Here are a small network's activations along a few directions, averaged over the inputs that share one value of a field.
Related values have similar rows: they may be neighbours, one step apart, or belong to one group.
In the rows, zero is written as 500.
Random noise pushes rows far along 13 fixed directions. That doesn't count. These rows show it; they differ only by the noise:
[613 467 453 411 503 503 573 527 501 448 382 528 526 529 408 626 617 505
 424 421 534 540 462 541 459 465 523 580]
[559 688 534 467 692 629 524 450 435 611 510 672 403 501 355 511 448 549
 513 430 317 585 546 708 452 395 424 513]
[650 517 505 724 489 609 518 407 676 539 467 551 620 491 587 400 367 471
 480 568 392 449 541 538 536 524 572 341]
[528 510 487 506 482 593 483 495 581 317 574 505 655 440 582 441 493 371
 432 546 361 434 399 293 282 584 432 447]
[337 434 458 490 453 462 500 638 451 349 510 349 651 391 552 407 716 544
 567 452 518 552 616 381 489 635 506 420]
[317 360 563 626 545 495 542 629 456 329 585 510 383 442 604 614 544 657
 395 564 527 451 405 401 551 519 361 529]
[509 674 436 398 522 447 337 451 472 388 519 209 516 579 936 354 518 304
 543 407 702 452 533 498 602 683 257 526]
[581 625 479 408 578 427 476 599 593 405 468 342 781 575 541 351 686 440
 438 335 405 606 600 530 573 410 490 478]
[359 449 565 677 412 532 593 605 426 444 580 660 776 293 505 710 420 623
 383 515 643 390 425 409 670 496 463 468]
[493 459 462 575 536 467 503 493 346 445 573 572 249 549 493 527 565 484
 512 610 447 600 476 613 385 554 378 494]
[399 418 603 461 370 505 466 587 422 588 561 537 513 383 348 589 552 533
 576 514 615 568 491 482 422 414 561 499]
[506 394 435 403 565 495 615 557 555 371 367 492 367 540 445 575 554 559
 489 481 387 460 450 428 395 548 508 595]
[484 474 530 472 526 432 599 605 467 421 434 490 569 499 491 547 570 507
 445 437 511 538 426 544 491 401 447 547]
[724 546 396 605 594 592 484 307 576 523 419 461 283 645 680 386 454 424
 451 530 439 477 508 627 507 591 461 475]
[471 457 500 499 395 492 398 499 587 534 610 547 432 500 489 591 325 483
 598 636 489 391 524 366 507 603 528 508]


Values of G:
g3: [370 495 466 349 452 603 525 507 368 544 531 520 500 363 346 481 563 498
 566 460 474 471 507 359 347 588 560 517]
g6: [437 426 454 576 448 538 439 540 501 433 688 409 595 485 572 443 638 518
 331 542 513 477 490 323 579 518 529 481]
g11: [641 475 264 696 408 463 616 364 452 583 397 598 413 594 567 536 359 496
 573 634 532 424 635 669 728 758 547 423]
g2: [395 307 745 447 501 491 318 601 803 477 598 347 217 591 546 495 479 609
 468 590 459 425 408 221 435 344 567 555]
g8: [403 307 575 539 529 372 675 605 484 428 282 444 397 498 402 440 667 632
 560 494 467 585 486 572 427 432 614 452]
g15: [268 439 433 636 469 512 596 425 343 622 492 414 466 343 570 289 423 583
 603 512 555 403 540 434 589 595 592 433]
g14: [508 523 424 542 517 587 524 417 473 450 514 535 488 466 566 510 445 479
 482 547 484 455 480 460 445 603 447 503]
g5: [335 531 501 368 552 284 509 589 383 403 606 357 570 552 546 296 580 379
 442 451 409 509 368 367 445 398 438 576]
g12: [473 560 419 582 539 469 383 366 452 533 679 657 386 550 428 576 369 551
 446 617 435 431 509 439 613 557 484 546]
g10: [503 413 449 549 534 537 703 501 561 523 336 681 658 395 213 556 465 657
 495 470 337 482 547 473 478 460 733 463]
g9: [462 557 499 600 608 458 461 441 513 508 597 453 556 548 562 287 521 530
 338 461 384 473 480 424 609 396 537 446]
g1: [465 336 347 573 595 641 767 502 432 359 269 606 373 405 435 688 577 739
 468 460 506 462 516 542 486 694 498 564]
g4: [574 585 384 424 555 655 496 389 522 617 477 488 561 479 389 388 590 546
 473 392 416 505 647 467 560 555 664 490]
g7: [461 523 432 510 533 440 574 494 471 509 434 495 528 494 508 379 438 498
 620 501 404 493 574 534 519 594 530 431]
g13: [545 386 564 487 419 427 516 543 404 519 527 488 517 535 352 468 740 428
 393 513 516 659 385 526 331 328 578 485]
The values of G form a 3 by 5 grid.
Q: How many steps from neighbour to neighbour lead from g10 to g11, at the fewest?
A: 5
Each value of G is a pair of two hidden parts, and every pair occurs once (3 first parts, 5 second parts).
Q: Changing only the second part turns g12 into g14. g8 has the same second part as g12; what does that change turn g8 into?
A: g3
Q: Changing only the second part turns g7 into g5. g15 has the same second part as g7; what does that change turn g15 into?
A: g10

Values of T:
t1: [575 331 373 703 589 388 766 529 553 397 212 534 443 568 376 413 668 683
 569 544 283 632 685 722 512 570 679 336]
t2: [417 409 548 386 473 558 622 778 574 305 259 364 839 326 497 659 773 646
 546 274 647 598 608 474 538 532 491 516]
t5: [703 647 320 498 524 647 480 374 562 235 487 573 671 493 676 588 496 359
 422 531 460 437 488 435 371 791 326 466]
t7: [304 291 418 438 433 136 409 612 491 511 760 422 408 670 290 435 586 593
 321 593 352 417 424 143 691 333 721 675]
t8: [500 682 613 473 451 350 479 621 461 318 331 424 799 445 816 634 463 326
 698 433 815 580 520 732 522 619 195 414]
t3: [599 421 749 783 501 402 478 690 660 355 443 622 303 624 610 710 433 548
 713 783 480 756 611 947 406 508 275 280]
t4: [423 354 594 774 346 170 443 651 312 574 630 426 425 595 550 384 660 472
 615 656 680 801 591 829 638 338 470 320]
t9: [809 832 389 316 599 712 367 277 515 648 662 765 487 625 339 666 265 319
 381 488 316 421 502 544 462 539 408 652]
t6: [626 589 484 601 650 487 507 487 573 323 630 677 695 584 430 606 531 551
 173 490 332 473 465 452 608 417 451 499]
The values of T form a line.
Q: Name the neighbours of t3, in listed order.
A: t5, t9
Q: Name the neighbours of t6, in listed order.
A: t1, t7

Values of E:
e6: [433 524 416 259 444 251 463 447 426 778 378 341 315 629 456 413 384 451
 747 427 663 438 599 573 691 483 646 625]
e12: [369 310 759 377 465 421 613 731 711 536 282 551 313 484 428 854 246 707
 741 532 609 435 451 581 512 343 526 628]
e11: [537 592 668 305 621 799 138 487 905 522 519 456 420 482 490 761 566 823
 471 374 627 415 699 321 687 538 561 554]
e4: [173 502 470 436 493 322 628 611 242 535 462 555 473 370 381 456 396 519
 870 534 418 532 636 582 434 621 484 460]
e7: [409 644 370 561 459 309 460 639 224 383 848 672 619 535 410 519 510 360
 602 684 321 634 652 567 515 688 290 404]
e5: [470 611 514 447 665 578 389 516 591 373 600 505 570 485 397 336 643 533
 517 474 199 580 626 400 351 559 504 381]
e9: [524 468 327 497 495 298 527 483 588 505 567 428 357 703 546 415 295 445
 551 631 303 366 564 402 646 625 542 571]
e10: [392 621 596 480 662 684 564 450 256 643 403 654 348 308 290 474 603 673
 606 354 497 669 581 736 346 432 478 438]
e2: [306 536 525 288 517 403 775 632 299 492 379 470 586 411 488 493 372 425
 545 364 505 381 298 471 452 388 380 684]
e3: [105 609 503 303 726 648 526 670 515 396 530 433 569 293 454 439 526 793
 616 314 259 395 660 251 551 598 450 553]
e8: [431 449 374 650 349 454 554 475 190 507 677 732 439 423 406 669 432 445
 516 716 529 510 450 547 437 697 409 479]
e1: [379 587 619 470 544 484 477 675 604 286 522 577 678 398 453 485 395 423
 778 569 208 607 594 496 171 561 347 356]
The values of E form a line.
Q: Name the neighbours of e4, in listed order.
A: e6, e1
Q: Name the neighbours of e9, in listed order.
A: e12, e8
Q: Name the neighbours of e7, in listed order.
A: e2
